A small network was shown many inputs. Here are its activations along a few directions, one row for each input.
In each table, some parts of the input vary, and every possible input appears once, in random order.
Descriptions start from the smaller parts, as in this example, which fits no table here: one of 5 places around a ring, together with either a single point or one of 9 places along a line or (one of 3 separate values, together with one of 6 places along a line).
Shared parts are said once, and a part with two or three values counts as separate values.
In the rows, zero is written as 128.

Other details of the inputs shift rows strongly along two fixed directions, in all tables alike. That doesn't count.

Table:
row 1: [132 112 127 132 142 138 120 145 144 119 137]
row 2: [136 108 135 139 146 147 125 134 125 119 138]
row 3: [135 110 120 112 146 127 114 125 141 128 143]
row 4: [133 110 120 106 142 132 119 127 146 124 139]
row 5: [117 158 146 126 108 122 137 124 119 130 122]
row 6: [128 104 124 111 147 128 125 137 137 119 138]
row 7: [ 99 154 132 142 120 115 133 129 118 129 123]
row 8: [110 152 116 124 123 112 149 135 124 133 119]
row 9: [135 110 110 116 142 142 118 134 141 131 134]
row 10: [144 112 132 106 142 134 117 124 142 127 130]
row 11: [142 110 126 122 148 144 120 122 136 135 126]
row 12: [107 154 113 126 124 123 141 117 124 139 119]
row 13: [145 107 140 115 143 131 122 128 127 132 141]
row 14: [144 118 131 130 136 152 106 134 140 129 127]
row 15: [141 106 121 121 146 142 131 142 122 125 136]
row 16: [116 153 130 121 123 108 147 126 105 129 129]
row 17: [115 157 142 142 115 132 140 121 113 138 118]
row 18: [132 115 129 119 136 139 109 129 150 118 141]
row 19: [114 157 148 140 113 123 135 122 112 138 122]
row 20: [109 161 117 134 111 130 127 129 128 133 120]
row 21: [148 120 135 128 138 144 112 133 149 128 129]
row 22: [105 159 122 139 118 129 131 119 127 133 121]
row 23: [102 149 117 131 128 118 147 127 115 135 118]
row 24: [118 153 137 113 114 116 147 122 115 136 121]
row 25: [113 150 125 130 127 122 154 125 105 133 121]
row 26: [140 115 142 133 141 142 104 125 139 129 131]
row 27: [113 163 121 132 112 122 133 127 137 132 122]
row 28: [179  38  91 184  22  63 141  83 118 103  91]
row 29: [128 110 134 131 144 130 110 138 136 117 144]
row 30: [115 157 128 138 115 129 141 136 109 127 122]
row 31: [131 107 120 119 148 132 117 125 141 131 138]
row 32: [145 107 129 119 140 146 126 137 127 136 132]
row 33: [111 150 130 128 126 113 150 126 104 133 124]
row 34: [170  52  83 186  19  62 121  83 136  90 100]
row 35: [125 162 124 119 119 118 142 123 129 141 111]
row 36: [143 112 149 129 137 138 112 130 130 126 143]
row 37: [147 114 142 130 136 145 122 138 140 129 136]
row 38: [128 109 123 134 141 145 114 146 135 121 135]
row 39: [141 115 136 136 142 150 109 124 139 129 127]
row 40: [144 118 142 126 139 137 101 125 140 125 136]
row 41: [116 158 131 124 122 115 135 114 118 143 113]
row 42: [127 109 133 124 140 134 115 139 141 113 140]
row 43: [104 159 128 137 116 120 127 119 127 133 124]
row 44: [142 117 142 119 136 141 107 127 145 121 132]
row 45: [130 104 124 117 150 123 120 136 132 123 142]
row 46: [105 151 112 125 122 119 143 137 115 134 117]
row 47: [114 157 139 135 117 114 138 127 109 123 131]
row 48: [110 155 139 142 119 119 140 127 108 127 126]
row 49: [149 109 133 117 142 139 132 136 136 134 134]
row 50: [142 113 134 132 142 142 127 143 135 118 140]
row 51: [125 107 127 140 147 144 118 137 135 121 136]
row 52: [139 113 114 114 144 135 124 133 150 130 136]
row 53: [144 108 125 119 147 135 137 141 131 123 138]
row 54: [101 148 122 129 127 109 143 127 114 135 121]
row 55: [115 151 129 115 120 113 151 127 111 125 125]
row 56: [119 159 136 136 109 133 136 131 113 138 118]
row 57: [121 160 120 121 117 126 136 124 119 143 109]
row 58: [142 104 134 125 146 145 130 127 126 136 132]
row 59: [146 113 133 113 145 130 112 123 136 131 134]
row 60: [113 156 138 128 114 119 142 129 114 119 127]
Description of these inputs: one of 2 separate values, together with one of 5 places around a ring, together with one of 6 places around a ring.
Changing only the choice among 2 separate values turns row 17 into row 58. The same change can be made to row 50. Which row results?
Answer: row 53
Changing only the choice among 2 separate values turns row 11 into row 39. The same change can be made to row 57. Which row results?
Answer: row 14
Which other rows does row 24 become when the place on the ring of 6 takes its other values? List them by row number.
Answer: row 13, row 28, row 32, row 49, row 58
Which other rows does row 16 become when the choice among 2 separate values takes its other values? List them by row number.
Answer: row 47

Table:
row 61: [104 171  94 139  70  79 164 106 108 135  90]
row 62: [143  75  96 167  70  86 141 112 120 105 109]
row 63: [182  26 114 106 176 160  94 144 166 115 153]
row 64: [154  95 119 182  58 105 117 102 139 110 103]
row 65: [179  35 140 140 166 176  66 136 165 113 155]
row 66: [ 86 200 144  82 185 151 136 156 125 149 150]
row 67: [184  24 127 125 179 165 100 146 150 110 158]
row 68: [107 168 146  91 172 143 138 136 122 147 141]
row 69: [152  76 102 165  72  88 142 107 115 111 107]
row 70: [100 168 144 104 168 151 140 154 116 140 142]
row 71: [176  25 118 112 180 153  90 137 167 113 158]
row 72: [179  25 129 119 173 158  96 153 156 103 165]
row 73: [114 167 118 146  64  79 166 111  92 129  99]
row 74: [ 99 166 139 109 172 150 140 152 118 139 142]
row 75: [ 99 168  96 140  72  76 160 105 109 136  92]
row 76: [108 184 135 169  57  95 141 100 116 128  96]
row 77: [188  40 143 142 164 180  75 140 175 109 153]
row 78: [185  36 142 133 161 180  69 139 164 113 153]
row 79: [ 81 191 142  92 187 149 135 149 125 147 150]
row 80: [ 96 210 177 109 170 166 115 142 134 149 141]
row 81: [ 79 190 136  93 188 151 135 153 126 150 147]
row 82: [112 187 131 164  50 100 146 106 114 131  90]
row 83: [108 160 119 153  71  80 164 106  93 128 101]
row 84: [ 83 194 144  83 186 149 135 150 125 145 149]
row 85: [ 93 186 152  90 187 151 139 141 120 156 146]
row 86: [148  82  85 152  62  87 142 110 127 106 105]
row 87: [151  78  95 155  72  86 143 100 124 117 104]
row 88: [112 164 115 148  64  85 169 111  90 131  94]
row 89: [151  93 119 175  61 102 110  97 129 110 107]
row 90: [184  24 120 115 179 163 101 139 159 116 155]
row 91: [ 95 211 171 105 169 167 110 145 123 154 142]
row 92: [158  81  96 150  65  90 147 102 121 116 101]
row 93: [105 184 155 122 157 165 111 137 126 147 134]
row 94: [151  84  91 144  68  78 137 100 130 110 103]
row 95: [ 90 202 144  77 186 148 135 151 126 157 143]
row 96: [192  42 150 135 160 174  72 141 175 108 157]
row 97: [101 153 148 107 181 151 130 151 123 135 152]
row 98: [113 170 111 136  65  77 168 104 101 135  96]
row 99: [ 93 205 172 106 170 165 109 139 123 151 141]
row 100: [ 84 194 134  90 187 156 139 154 125 149 145]
row 101: [110 163 120 146  67  78 165 106  93 127  98]
row 102: [148  78 102 159  65  82 141 109 119 100 111]
Changing only one part turns row 61 into row 75. The same change can be made to row 67. Which row results?
Answer: row 69
Changing only one part turns row 77 into row 64. The same change can be made to row 90. Which row results?
Answer: row 87
What is each input in this table made of?
Answer: one of 6 places around a ring, together with either one of 2 separate values or one of 5 places around a ring
